Each row below holds a small network's activations on one input, seen along a few directions.
In each table, some parts of the input vary, and every possible input appears once, in random order.
A made-up example of a description, with smaller parts first: one of 2 separate values, together with either a single point or one of 9 places around a ring or (one of 5 places around a ring, together with one of 6 places along a line).
Shared parts are said once, and a part with two or three values counts as separate values.

Other details of the inputs shift rows strongly along two fixed directions, in all tables alike. That doesn't count.

Rows:
x1: [-.03, .00, -.07, -.09, -.10, -.16, .12, .10, .03, .07, -.17, -.11]
x2: [.03, .04, -.01, -.03, -.04, -.04, .07, .04, -.03, -.01, -.12, -.04]
x3: [.06, .03, .10, -.55, -.12, -.02, .10, -.26, -.32, .02, .18, -.15]
x4: [-.05, -.02, -.08, -.05, -.12, -.01, .04, .00, .03, .08, -.08, -.10]
x5: [.00, .02, -.14, -.06, .11, -.12, -.03, .13, .15, .08, -.27, -.12]
x6: [-.07, -.04, -.04, .13, -.07, .06, .01, .06, .08, .00, -.06, -.02]
x7: [.00, -.02, .05, -.61, -.20, .03, .07, -.33, -.30, .10, .22, -.21]
x8: [.09, -.06, .28, -.11, .00, .11, -.03, -.32, -.26, -.24, .67, .30]
x9: [.05, -.04, .07, .40, .21, .03, -.22, .06, .17, .00, .07, .22]
x10: [.07, -.02, .16, .46, .09, .20, -.15, -.19, .02, -.25, .54, .46]
x11: [.03, .00, -.02, .18, -.07, .01, -.02, -.01, .09, .03, -.08, .05]
x12: [-.06, .04, -.13, -.03, -.07, -.04, .11, .13, .03, .07, -.23, -.15]
x13: [-.02, .06, -.16, .04, -.10, -.11, .05, .06, .09, .13, -.26, -.11]
x14: [-.03, .03, -.13, -.01, -.08, -.15, .11, .13, .07, .08, -.25, -.14]
x15: [-.03, .06, -.07, -.01, -.05, -.01, .10, .11, .00, .04, -.24, -.12]
x16: [.07, -.01, -.05, .34, .22, -.03, -.16, .07, .24, -.08, .05, .22]
x17: [.02, .02, -.10, -.02, -.10, -.20, .11, .11, .08, .10, -.25, -.10]
x18: [-.02, .03, -.06, -.07, -.07, -.07, .11, .14, -.01, .03, -.29, -.15]
x19: [-.04, .00, -.06, .15, -.02, -.04, .06, .14, .08, -.04, -.10, .01]
x20: [-.06, .03, -.12, .04, -.08, -.04, .04, .05, .06, .07, -.13, -.08]
x21: [.00, -.03, -.04, .09, .11, -.08, -.12, .07, .12, .15, -.12, -.04]
x22: [.02, -.05, .07, .44, .21, .06, -.20, .13, .19, -.01, -.01, .20]
x23: [-.03, -.07, .08, .43, .22, .10, -.18, .16, .17, -.04, .01, .18]
x24: [-.06, -.02, -.02, .45, .03, .10, -.06, .09, .15, -.12, .10, .21]
x25: [-.03, -.04, .01, .44, .01, .12, -.05, .11, .17, -.09, -.02, .17]
x26: [.02, .03, -.04, .01, -.08, -.13, .10, .15, .05, .04, -.30, -.07]
x27: [-.06, -.09, .06, .36, .20, .09, -.17, .11, .15, -.03, .11, .16]
x28: [.06, .02, -.01, .07, .18, .00, -.09, .07, .10, -.04, -.10, .06]
x29: [-.01, .02, -.05, -.06, -.12, -.01, .06, .04, .02, .10, -.27, -.15]
x30: [-.01, .06, -.07, -.06, -.09, -.01, .05, .04, -.01, .09, -.25, -.13]
x31: [.12, -.04, .24, -.17, .20, .17, -.18, -.33, -.19, -.22, .64, .27]
x32: [-.05, -.05, -.02, .07, .11, -.04, -.11, .08, .10, .12, -.06, -.05]
x33: [.02, -.09, .26, .33, .09, .19, -.07, -.10, -.06, -.34, .57, .43]
x34: [.04, .08, -.07, .02, -.05, -.06, .06, .01, .01, .06, -.15, -.04]
x35: [.05, -.02, .16, -.10, .01, .15, -.04, -.35, -.24, -.18, .69, .24]
x36: [.01, .00, .09, -.60, .07, .06, -.01, -.15, -.24, .00, .08, -.19]
x37: [.01, .08, -.08, .03, -.05, -.04, .08, .09, .02, .06, -.25, -.08]
x38: [-.02, -.02, .08, -.70, .05, .05, .01, -.20, -.28, .01, .19, -.22]
x39: [.03, .01, .03, -.52, -.13, -.06, .11, -.23, -.28, .04, .19, -.16]
x40: [-.04, .06, -.15, -.07, -.09, -.10, .11, .09, .03, .11, -.22, -.16]
x41: [-.04, .02, .08, -.54, -.14, .12, .09, -.21, -.33, .02, .13, -.21]
x42: [-.05, -.02, -.03, -.02, -.07, -.09, .10, .14, .03, .01, -.14, -.07]
Description of these inputs: one of 6 places around a ring, together with either one of 2 separate values or one of 5 places along a line.
The inputs of x15 and x35 match in every part but the place on the ring of 6. If x41 is changed in the same way as x15 into x35, which row does it become?
> x13
The inputs of x1 and x42 match in every part but the place on the ring of 6. If x40 is changed in the same way as x1 into x42, which row does it become?
> x12
Which other rows does x36 become when the choice among 2 separate values takes its other values? List them by row number.
> x23
Start at x36 and move only the place on the ring of 6, one step at a time. The first step leads to x28. Which rows follow, in order?
> x31, x16, x5, x38
Which other rows does x27 become when the choice among 2 separate values takes its other values? List them by row number.
> x38

Rows:
x43: [.01, -.09, .23, .52, .30, .23, -.34, -.03, .09, -.12, .36, .40]
x44: [-.06, .04, .08, .00, -.11, .10, .18, -.08, -.20, -.22, .30, .12]
x45: [.18, .02, .12, -.83, .15, -.08, -.08, -.41, -.36, .08, .24, -.20]
x46: [.18, .09, .01, .62, -.02, -.03, .00, -.05, .19, -.25, .28, .53]
x47: [-.11, .06, -.28, -.75, -.08, -.18, .07, .11, -.02, .55, -.77, -.73]
x48: [.00, -.04, .18, -.22, .26, .17, -.16, -.10, -.18, -.14, .41, .09]
x49: [.03, -.07, .15, -.24, .18, .19, -.16, -.07, -.09, -.06, .10, .00]
x50: [-.09, .04, -.26, -.07, -.31, -.24, .21, .14, .09, .17, -.41, -.25]
x51: [-.07, .03, -.07, -.69, -.40, .05, .24, -.31, -.40, .14, .13, -.38]
x52: [-.01, -.12, .11, .50, .32, .09, -.32, -.02, .24, -.17, .45, .39]
x53: [-.03, .09, -.26, .68, -.16, -.12, .17, .49, .45, .02, -.84, -.03]
x54: [.05, -.12, .22, -.24, .25, .06, -.15, -.12, -.12, -.10, .45, .09]
x55: [-.04, .08, -.25, .74, -.21, -.16, .14, .44, .40, .17, -.80, -.07]
x56: [-.03, -.03, .02, -.04, -.16, -.09, .20, .01, -.08, -.09, .12, .05]
The inputs of x46 and x45 match in every part but one. If x56 is changed in the same way as x46 into x45, which row does it become?
> x54
What is each input in this table made of?
> one of 2 separate values, together with either a single point or one of 6 places around a ring
